Look-ups in named tables: a row name and a column name give one cell, copied from the table.

Table Neked
	Mobo	Vom	Tisem
Veluf	37754	40435	19172
Mez	31744	55517	55105
Pesavof	44857	59841	49580
Nud	25668	15170	32861
Nub	49974	36796	43436
Sedovuz	38745	57493	48485
Rafula	48088	30289	26394
Tezuka	12154	37496	19585
Zasi	33151	21756	51380
Vazev	12096	75924	6845
Pekepa	11293	23576	57175

What is the Tisem of Rafula in Neked? 26394
What is the Vom of Sedovuz in Neked? 57493
What is the Mobo of Sedovuz in Neked? 38745
What is the Vom of Veluf in Neked? 40435
What is the Mobo of Tezuka in Neked? 12154
What is the Tisem of Zasi in Neked? 51380
Which row has the largest Mobo? Nub

Vud:
	Gulalop	Zom	Gef	Lon	Vab	Fam
Zed	6571	5735	5684	207	1895	1894
Zube	3343	5752	3296	5317	1605	1614
Val	4375	6501	3926	3445	596	604
Favanu	5869	2866	5671	2227	6028	6020
Fos	1593	1560	2743	9417	7583	7584
Simobe	1583	2524	2566	9127	6175	6178
Telavo	6207	3513	5806	1487	5109	5103
Bip	2159	712	3311	8788	8870	8866
Ronimu	2397	4596	2801	7182	3216	3223
Vavafe	6345	3849	5849	1163	4630	4624
Gereraz	3350	616	4207	6932	9108	9100

What is the Gef of Telavo in Vud?
5806
What is the Gulalop of Simobe in Vud?
1583
What is the Lon of Zube in Vud?
5317
What is the Lon of Zed in Vud?
207
What is the Gef of Ronimu in Vud?
2801
What is the Zom of Telavo in Vud?
3513
What is the Gulalop of Bip in Vud?
2159
What is the Vab of Zed in Vud?
1895
What is the Vab of Vavafe in Vud?
4630
What is the Zom of Ronimu in Vud?
4596
What is the Vab of Gereraz in Vud?
9108
What is the Gef of Zed in Vud?
5684
What is the Gef of Simobe in Vud?
2566
What is the Gulalop of Telavo in Vud?
6207
What is the Vab of Val in Vud?
596
What is the Fam of Favanu in Vud?
6020
What is the Zom of Zed in Vud?
5735
What is the Lon of Simobe in Vud?
9127
What is the Zom of Fos in Vud?
1560
Which row has the largest Vab? Gereraz

Suvafig
|  | Zisige | Maneg |
|---|---|---|
| Meziru | 403 | 420 |
| Kova | 410 | 225 |
| Sib | 561 | 559 |
| Tig | 543 | 552 |
| Livodog | 627 | 828 |

What is the Zisige of Sib in Suvafig?
561
What is the Zisige of Meziru in Suvafig?
403
What is the Maneg of Sib in Suvafig?
559
What is the Zisige of Tig in Suvafig?
543
What is the Maneg of Kova in Suvafig?
225
What is the Zisige of Kova in Suvafig?
410
What is the Maneg of Livodog in Suvafig?
828
What is the Maneg of Meziru in Suvafig?
420
What is the Maneg of Tig in Suvafig?
552
What is the Zisige of Livodog in Suvafig?
627

Nev =
|  | Gor | Nudilu | Zepulof | Gasune | Zez | Lisunog | Naz | Fetenel | Ret |
|---|---|---|---|---|---|---|---|---|---|
| Kad | 88 | 95 | 116 | 134 | 98 | 179 | 174 | 135 | 117 |
| Vokomaf | 176 | 196 | 189 | 167 | 185 | 122 | 154 | 138 | 179 |
| Rebukan | 100 | 101 | 168 | 125 | 109 | 167 | 178 | 146 | 122 |
| Fazamu | 97 | 126 | 68 | 163 | 112 | 176 | 168 | 112 | 136 |
| Dor | 76 | 32 | 196 | 77 | 69 | 186 | 177 | 184 | 78 |
| Lomufud | 51 | 30 | 94 | 102 | 50 | 208 | 174 | 152 | 76 |
| Dosiri | 93 | 138 | 57 | 174 | 116 | 175 | 174 | 98 | 143 |
| Neviv | 126 | 115 | 218 | 119 | 130 | 150 | 173 | 163 | 130 |
| Pef | 171 | 114 | 61 | 131 | 132 | 169 | 84 | 186 | 120 |
| Rez | 173 | 114 | 41 | 134 | 131 | 172 | 78 | 185 | 119 |

Zez of Rebukan: 109
Gor of Kad: 88
Gasune of Rez: 134
Ret of Kad: 117
Lisunog of Rez: 172
Gor of Vokomaf: 176
Zepulof of Fazamu: 68
Fetenel of Fazamu: 112
Lisunog of Dosiri: 175
Naz of Rez: 78
Gor of Dosiri: 93
Fetenel of Lomufud: 152
Zez of Dor: 69
Naz of Vokomaf: 154
Lisunog of Fazamu: 176
Fetenel of Dosiri: 98
Nudilu of Rez: 114
Nudilu of Fazamu: 126
Which row has the largest Gasune? Dosiri

Seba =
fields: Zelen, Pelo, Redif, Lefoza, Bera, Miniv
Fik: [3.6, 4.1, 4.5, 4.7, 5.3, 3.9]
Pul: [3.7, 4.1, 4.6, 4.5, 5.3, 3.9]
Bez: [4.3, 4.4, 4.6, 4.5, 0.2, 5.6]
Dop: [5.1, 5.1, 4.2, 4.2, 7.7, 4.8]
Gebub: [4.7, 4.6, 4.5, 4.4, 2.7, 5.8]
Mimoli: [4.0, 4.4, 4.4, 4.7, 5.1, 4.1]
Volum: [4.6, 4.3, 4.6, 4.6, 5.2, 4.1]
Ninap: [4.7, 4.9, 4.3, 4.2, 7.4, 4.4]
Nop: [4.9, 4.3, 4.6, 4.7, 2.8, 4.0]
Kolus: [3.6, 4.1, 4.5, 4.7, 5.2, 3.9]
Madeki: [4.7, 4.3, 4.6, 4.6, 1.5, 4.1]

Fik, Lefoza => 4.7
Pul, Redif => 4.6
Gebub, Lefoza => 4.4
Pul, Zelen => 3.7
Bez, Bera => 0.2
Dop, Bera => 7.7
Kolus, Lefoza => 4.7
Dop, Redif => 4.2
Mimoli, Miniv => 4.1
Gebub, Bera => 2.7
Dop, Zelen => 5.1
Nop, Bera => 2.8
Nop, Redif => 4.6
Mimoli, Bera => 5.1
Ninap, Zelen => 4.7
Gebub, Miniv => 5.8
Bez, Pelo => 4.4
Dop, Lefoza => 4.2
Ninap, Bera => 7.4
Dop, Pelo => 5.1

